Each row below holds a small network's activations on one record, seen along a few directions.
Records have a field called Tof. Each example row is followed by its value.
The word absent means that the record has no Tof.
Other fields move the rows too, some of them a lot.
Random noise pushes rows far along 17 fixed directions. That doesn't count. These rows show it; they differ only by the noise:
[-193 -110  179 -276   62 -346  202  180  -45  101 -512 -167  181    8
    5  -93  -69  -65  230  172   23  135  -53   -1  -29   58  -50  -37
 -409  -61  -68  -20  230 -188]
[-491   52 -232 -648   10  -53 -249   75  340  -99  428 -181 -166 -715
 -179  -34 -285  367 -198  -19 -347  320   13  221 -691  236  660   63
 -544 -720  352   16 -118  387]
[-139 -145  170 -356  255 -224   92 -289   83   77   48  499   30   61
  129  124 -102 -486   10 -264 -165  -93  645 -424 -502  112  -14  107
 -391 -278 -348 -260  323   94]
[-381 -210 -303  528  -27  698   79 -217 -395 -359  661  333  156    0
  494   75 -253  -63  119 -423 -100  661 -455  751 -134  -65  367  280
  447 -257 -383 -212 -274 -309]
[  45 -206  -74  -53  277  -40   71  -93 -201 -138  -66  386   88 -108
  156  110 -288  -87 -136 -293    6 -156  207 -239 -344 -172  -10 -367
   89 -305 -161  -74  167  116]
[-235 -151 -279  -51  -58  545 -387  210 -115  256  426 -108 -424 -480
  -57  177  -62  -11 -285   88 -753  -60  -14  198  122   77  298  391
  504  -96  284 -104  351  146]
[  45   42  353   48  -17  262  111 -256 -167 -315 -137  389  131  -40
  149 -242 -300  -85  -32 -255  247 -371  136 -571 -554 -312    0 -203
 -602   80 -155  273   25  251]
[ 315  151  221  157  276 -297 -199 -164 -147 -233  -94   66  -27   29
  -58   25   72 -100 -156   46  186  122  243  -55 -401   81  143 -151
 -164 -238   24  -69 -241   -7]
[-198 -267   56  128    6  472 -294  174  -43 -316   52 -143  104  215
  288 -272 -471   46 -237   38 -220 -251  537 -311  -59  172 -325 -147
 -122   42  123    2  655  273]
[  34 -442 -573  -92  468  101  343   42  -15 -439  -12  270  206   75
  284   63 -401   51   61 -216 -287  275  157  -25 -306   18   45 -342
  430 -473 -668 -139   -4  -89]
[ 373   95  252  289 -235  662  234  228  295  202  431  -62  -61    5
  104  453 -148  282   49  321 -371 -448  -88 -405  448  -63 -195  255
  139  119  219   89  718  289]
[ 105  -39   89  195  -92 -417  -79 -332 -173   -2  352   85 -222 -156
   65  -82  145 -137 -249 -115   74   30  288  154  -98  202  -51  -11
  767  330  389 -126 -188  108]
[ 212  239  -69    5 -376   78  312 -121   58  168  -24  312 -159 -102
 -103   18    1   43  -31  -74  -17 -340   61 -257 -147 -442  275 -116
  321  194  142  328 -231  329]
[-284  -17 -287 -491 -156 -545 -273  202  215  -40 -222 -273  -90  -26
 -338 -550   91  -32  -71  312 -237   38  394   -8 -116  309  183 -141
 -128  -86  119   43 -104  271]
[-305 -107 -304  100   85  414  -45 -161  -59 -214   67  151   50  237
  145  -21   55    7   46 -388  187  112 -207  245   52  -99 -170   60
  -63  -21 -333  -95 -311 -302]
[-459  104  -60 -184   38  422  -24   -1  -39 -107   -8  -55 -105  340
  305  322 -217    4  110  -90  254  418   -3  390 -214  -48   96  168
 -241 -401  270  -15 -116 -390]
[ 463   47  193   32   92  320 -114  249  171 -202   81 -349 -273   -8
 -131  299 -130  328 -226  458 -403 -448  140 -516  192  216 -329   16
  314  184  292  186  299  178]
[ 490  -95  198 -160  263   72  347  219  155  530 -133 -197  109 -451
  319  142 -313  -47   40  -59  -99   45  -27 -212  -36 -223  132   54
  -20   94   80  226  645  195]
[-318 -316 -158 -214 -296  -90 -166  229 -214  255    0  176  382 -286
   -1 -151 -521 -162 -288 -532 -541 -378  -53  -62  242 -182  -36 -320
  570  269 -252  170  345  464]

[ 309  150 -212 -229  200 -135 -137   21 -160  -86 -182  266  -90  -28
 -146  155   57  -64   52    9  329 -232 -146 -242   22 -243  -82 -246
  -39 -191    3    5 -174  -72]
absent
[-189   36  196 -222 -227 -240  190 -423  298 -200  118  211  100  200
  -35 -216  -27   23  -97 -462  353 -355  220 -368 -216   30 -384 -232
  -84  443  -95  263 -434  227]
w4
[ 453  166  726  263  -85  398  650   -3 -142  -69  177    2  229  223
  569  534 -539  -77  342   80  120  242 -372 -119    8 -142   -1  230
  345  286   22  425  182 -195]
w8
[-297  248   21 -235 -103  173   91  -63  148 -120 -278 -237 -226   84
 -344  322  207  248   55   45 -198  202 -303  238 -140   50  120  359
 -148   84 -106  155 -781 -449]
w7
[  87 -320 -429  222  229   11    0  -85 -255  281  -75  235  -67 -265
   58  -86  331 -168   36 -210    7  -57  -79  139  316 -152 -215   96
  324  192 -231 -449  222 -240]
absent
[ 441   95  -48 -191  541 -197 -455  319   65 -277 -412 -309  108  182
 -119 -124 -142  -13 -172  230  181   74  222 -234 -187   91   67 -467
 -406 -480  -93  179  -38  101]
w2
[-103  324   34 -312 -209  -62  140  128  209 -105   64 -123   58  350
 -108  598 -176  228  131   68  -21  213 -311  235  129   61   39   38
  192 -209   94  186 -456 -208]
w5
[  90  113  353  294 -176  -31  617 -107  339   42  205 -123    1  163
  171  127  200  253  412  450  217  253   -3   43   29  179  -32  280
 -297  -32  242 -151  228 -126]
w2
[ 269  116  123   42  156 -231 -377   64 -157   12 -109 -211 -247  178
 -197  -59  335 -281  -81  322  127   25  -10   50  222  182  -43   39
  247  107  131   55 -223 -167]
w3
[-240  101  499  -95 -272 -254  294    5  191 -360 -201 -426  118  103
  -11 -141 -174  475  149  340  204   35   15 -120 -182  292 -268  -61
 -494  226  411  175  -31  -28]
w1
[ -83 -343 -111  130  554  -38  361 -334  -29  109 -190  197 -255  -15
  158  416  321   81  -46 -268  273   25  211   67 -156  -29 -395  -70
  132 -181  -12 -475   68 -502]
w4
[-598 -250 -232  103  -77   30 -112  104 -201 -202 -398  -45  109  223
  -25 -224 -126  133 -135  -51  -74   60  251  252 -118   -5  -50 -315
  -58 -204   -4 -162   17 -117]
w3
[ 232  329  178  192  -18  809 -283    9  -38 -427  336 -359 -479  -64
   60 -159   28  193   -8  450  198  104 -290  -37 -191   36  262  341
 -214   86  473  434 -319  -28]
w8
[ 405  -64  310   81   95 -210  325  130 -304  256  -76  175   25  -86
  124  -57  146 -465  465  451   84   22 -371 -181  276  -90  126  163
   24   29 -173   10  442 -127]
w6
[-330 -131  174  -43  -84 -332  344  148 -200  363 -411   11  317  -35
 -177  475   62  -29  237 -112 -382  143 -534  343  387  -42  -66  169
  122   62 -450 -199   18 -464]
w1
[ -65   66 -204 -185  205 -177  123   53  199  356 -275    5  167  188
   63  380  -99 -137  -34 -293 -143  517  307  390 -255 -117  382    8
  -15 -455 -254 -111 -142 -170]
w6
[ 254   44  170   62   60 -815   67 -311   16  308  349  193   36  117
  113   52  383 -492  131  -77  290  297  177  240  169  288  -65  159
  406  103   17 -340  -49  -83]
w5
[ -47  426  407 -140 -609  157 -100  192  397   30  499 -489   14 -131
   61   42 -493  350 -157  244 -219  147  126   82 -178  189  379  191
  -62   93  786  459   92  560]
w7

Which value of Tof does each new row have?
[ -37   54   48  386 -198  569  131 -217  205 -209 -189 -102 -194  302
  -17 -422  317  263   25   92  225 -403  258 -364   11 -116 -383  147
 -483  551   27  115  -69  -17]
w1
[-191 -292   81  -92   55   79  -74 -163 -106 -165   -2  137 -139  -58
  -36  -55  -82  -62 -244 -188 -261 -482  298 -424  -63  131 -430  -62
  257  362  -84  -24  144   82]
w2
[ 242  -21  452  531  -24   70  256   -3  187 -174  112  -87  262  -54
  -39  256 -151  380  -95  199 -537  -43  278 -235 -181  244  -31   88
 -196  -42 -191 -204  381  184]
w8
[  57   89  201  255   42  -29 -127 -158    0  -21  -90   61 -372  162
  -92  217  221   55 -237  309 -104 -252  791 -255 -271  147 -124   57
 -114 -156  478 -354  303   38]
w5
[-319   76  430  277 -317 -310  234 -260  -20 -363  -37  151  312  319
  -61  -67  -19  144   95   -7  183   61   74   44 -245  150 -104 -134
 -364   -3  -98 -100 -262  -50]
w3
[-154 -165  310  219   11 -132 -144  -35 -336 -204  153   23   47  -40
  -11   95  -68   -9 -129   10    2  -89 -198   75  108  191 -210 -154
  299   29   93  -85   44  -77]
w4
[ 127 -263  403  178  117 -439   76   34 -370   71   23 -282  -11 -310
  235 -236  -10 -250  100  347  -83  366  -26  211   30  370   11  211
  347  300  240 -155  391 -155]
w5
[ -31  101  104  318 -309  405 -120 -158 -145 -174   23  126 -229  147
  -69 -105   93   79 -171   17   -4 -496  163 -275   43 -139 -223   36
  111  404  221   99  -52  115]
w5
[-293   -2 -132 -417  -57  -45  148 -272   58  -48   35  231 -445    0
  -20  144   30   -3  -82  -93   74 -208  363 -187 -354  -27  -76   -4
  196    0  357   18 -208  -24]
w6
